Here are a small network's activations along a few directions, averaged over the inputs that share one value of a field.
Values that are neighbours, or in one group, have similar rows; names and order tell nothing.
In the rows, zero is written as 500.
Strong random noise was added to every row along 15 fixed directions; ignore it. To show where, here is one row again and again, with new noise each time:
[653, 781, 688, 510, 573, 483, 418, 637, 528, 399, 653, 616, 370, 699, 437,
 567, 602, 313, 461, 501, 529, 213, 664, 549, 679, 707, 467]
[598, 575, 331, 563, 347, 501, 470, 577, 514, 305, 454, 603, 562, 567, 633,
 376, 449, 418, 546, 670, 441, 739, 593, 555, 428, 442, 362]
[573, 612, 528, 378, 560, 400, 354, 567, 545, 499, 616, 506, 451, 540, 291,
 510, 725, 308, 487, 403, 388, 354, 470, 571, 679, 439, 473]
[315, 262, 376, 507, 525, 560, 541, 339, 475, 551, 457, 480, 624, 468, 513,
 578, 375, 471, 522, 568, 513, 638, 358, 636, 464, 425, 575]
[567, 336, 503, 317, 547,  97, 485, 469, 581, 512, 396, 397, 554, 582, 608,
 510, 333, 402, 538, 573, 488, 515, 655, 301, 308, 580, 651]
[452, 604, 507, 462, 342, 245, 516, 600, 629, 451, 642, 531, 499, 397, 430,
 570, 336, 408, 608, 481, 519, 349, 453, 627, 470, 412, 455]
[564, 507, 434, 439, 491, 558, 282, 583, 420, 466, 553, 706, 530, 507, 468,
 416, 765, 458, 504, 535, 450, 397, 567, 385, 611, 537, 397]
[317, 495, 521, 635, 701, 767, 364, 635, 684, 472, 597, 538, 458, 338, 558,
 544, 784, 462, 610, 523, 642, 380, 519, 463, 683, 364, 501]
[284, 150, 450, 454, 565, 466, 463, 315, 585, 666, 334, 242, 650, 297, 586,
 415, 541, 549, 491, 539, 580, 554, 526, 416, 413, 161, 763]
[404, 481, 440, 511, 272, 671, 652, 569, 422, 609, 530, 421, 354, 409, 353,
 430, 547, 632, 628, 490, 746, 489, 325, 417, 453, 415, 273]
[427, 498, 383, 573, 326, 558, 553, 567, 390, 521, 713, 692, 601, 471, 369,
 630, 549, 400, 633, 322, 678, 359, 153, 635, 491, 511, 294]
[602, 411, 408, 446, 502, 394, 467, 527, 429, 512, 483, 527, 556, 518, 530,
 359, 552, 476, 413, 332, 352, 542, 578, 371, 343, 394, 425]
[343, 498, 381, 389, 516, 414, 666, 378, 412, 660, 437, 482, 443, 230, 212,
 647, 338, 747, 577, 407, 450, 501,  71, 507, 417, 617, 652]
[406, 542, 391, 415, 133, 578, 597, 446, 497, 730, 584, 303, 370, 615, 315,
 614, 598, 471, 637, 529, 509, 641, 440, 438, 793, 364, 313]
[496, 622, 479, 453, 543, 516, 551, 488, 489, 388, 608, 582, 489, 520, 209,
 455, 597, 408, 419, 199, 404, 199, 372, 715, 320, 307, 532]
[488, 557, 362, 606, 357, 587, 373, 485, 417, 517, 532, 582, 519, 521, 636,
 353, 452, 380, 405, 593, 467, 645, 608, 654, 491, 321, 377]
[415, 720, 515, 489, 468, 404, 645, 462, 608, 573, 517, 384, 253, 515, 463,
 617, 173, 546, 480, 540, 357, 560, 605, 559, 498, 521, 570]


Values of D:
d4: [476, 522, 635, 655, 675, 626, 524, 658, 420, 520, 558, 490, 367, 268, 572,
 448, 351, 674, 347, 351, 423, 517, 483, 532, 511, 488, 325]
d3: [403, 578, 499, 420, 240, 490, 488, 228, 542, 326, 619, 727, 597, 922, 525,
 786, 157, 348, 469, 682, 302, 351, 856, 870, 514, 588, 609]
d13: [605, 551, 588, 424, 549, 368, 495, 550, 556, 493, 420, 310, 280, 486, 608,
 300, 388, 528, 486, 597, 516, 644, 562, 420, 399, 533, 419]
d10: [480, 569, 575, 628, 429, 562, 642, 657, 729, 360, 680, 458, 493, 679, 526,
 716, 632, 293, 719, 330, 725, 277, 492, 508, 525, 390, 467]
d7: [321, 525, 428, 451, 429, 649, 568, 413, 559, 409, 528, 637, 438, 635, 438,
 634, 387, 499, 530, 675, 511, 464, 494, 711, 372, 556, 546]
d12: [479, 415, 466, 352, 545, 491, 279, 414, 387, 682, 461, 520, 418, 408, 411,
 309, 627, 591, 337, 459, 338, 432, 634, 415, 411, 396, 519]
d1: [430, 509, 364, 495, 504, 487, 495, 385, 452, 603, 447, 570, 500, 555, 575,
 522, 494, 493, 562, 453, 593, 478, 395, 393, 271, 464, 551]
d9: [583, 554, 650, 622, 713, 755, 369, 568, 413, 546, 614, 528, 369, 554, 481,
 361, 619, 400, 237, 318, 463, 426, 590, 612, 556, 433, 308]
d8: [575, 544, 333, 454, 409, 498, 532, 436, 480, 384, 342, 532, 501, 652, 550,
 430, 477, 516, 542, 641, 450, 665, 616, 385, 332, 549, 556]
d11: [546, 309, 451, 449, 484, 604, 636, 454, 488, 471, 474, 435, 563, 819, 525,
 513, 519, 507, 452, 367, 304, 687, 623, 440, 423, 522, 393]
d6: [454, 392, 730, 638, 572, 607, 569, 601, 687, 466, 569, 383, 565, 414, 652,
 594, 536, 607, 580, 528, 621, 488, 559, 411, 715, 467, 438]
d5: [624, 497, 688, 465, 618, 301, 577, 580, 666, 404, 498, 353, 564, 604, 591,
 556, 549, 420, 596, 465, 567, 544, 529, 346, 519, 531, 573]
d2: [533, 655, 314, 592, 447, 417, 527, 413, 487, 512, 412, 510, 598, 487, 611,
 527, 462, 512, 500, 404, 457, 665, 441, 485, 439, 500, 662]
The values of D form a tree with 4 forks.
Question: List every value one step from d7, in the order listed.
Answer: d12
Question: List every value one step from d13, in the order listed.
Answer: d6
Question: List every value one step from d10, in the order listed.
Answer: d8

Values of P:
p5: [367, 486, 410, 448, 495, 552, 445, 582, 521, 463, 610, 733, 418, 490, 538,
 568, 445, 587, 593, 511, 415, 372, 665, 308, 534, 618, 406]
p3: [387, 638, 370, 440, 643, 491, 543, 530, 881, 193, 481, 577, 374, 647, 503,
 669, 423, 360, 744, 715, 503, 549, 600, 566, 290, 535, 633]
p6: [590, 523, 532, 477, 556, 520, 483, 500, 495, 301, 380, 468, 478, 553, 533,
 343, 432, 436, 399, 697, 400, 606, 696, 644, 469, 398, 492]
p1: [387, 369, 532, 277, 686, 354, 509, 500, 624, 388, 558, 636, 314, 637, 403,
 651, 247, 461, 580, 577, 368, 343, 606, 500, 305, 658, 545]
p11: [635, 794, 396, 540, 461, 428, 515, 569, 504, 454, 479, 542, 395, 512, 551,
 356, 496, 507, 489, 440, 365, 610, 494, 489, 407, 481, 404]
p10: [541, 525, 512, 581, 628, 617, 562, 468, 558, 550, 451, 370, 475, 703, 601,
 656, 659, 382, 614, 520, 702, 660, 391, 378, 614, 637, 572]
p2: [349, 382, 336, 543, 673, 777, 306, 505, 435, 443, 532, 719, 488, 489, 502,
 482, 626, 414, 517, 650, 540, 567, 418, 621, 530, 485, 433]
p13: [643, 681, 594, 524, 453, 408, 350, 595, 526, 409, 378, 405, 619, 347, 431,
 324, 713, 409, 539, 712, 761, 484, 357, 708, 614, 482, 622]
p9: [487, 534, 351, 575, 494, 622, 730, 499, 567, 257, 440, 598, 520, 606, 438,
 555, 389, 520, 600, 500, 502, 490, 440, 504, 208, 516, 536]
p12: [406, 371, 521, 458, 598, 488, 445, 427, 492, 460, 569, 539, 519, 526, 509,
 378, 386, 390, 330, 463, 400, 453, 543, 690, 334, 293, 496]
p4: [502, 248, 565, 420, 584, 536, 459, 317, 409, 536, 463, 445, 737, 589, 354,
 532, 685, 432, 327, 317, 347, 432, 442, 661, 602, 402, 635]
p7: [545, 339, 635, 511, 573, 550, 527, 520, 476, 333, 527, 630, 678, 460, 524,
 555, 464, 681, 473, 436, 311, 443, 570, 428, 601, 609, 423]
p8: [418, 760, 353, 467, 549, 333, 332, 506, 689, 484, 559, 511, 404, 420, 502,
 613, 450, 355, 568, 528, 412, 461, 469, 615, 427, 475, 700]
The values of P form a tree with 4 forks.
Question: List every value one step from p8, in the order listed.
Answer: p4
Question: List every value one step from p6, in the order listed.
Answer: p2
Question: List every value one step from p11, in the order listed.
Answer: p10
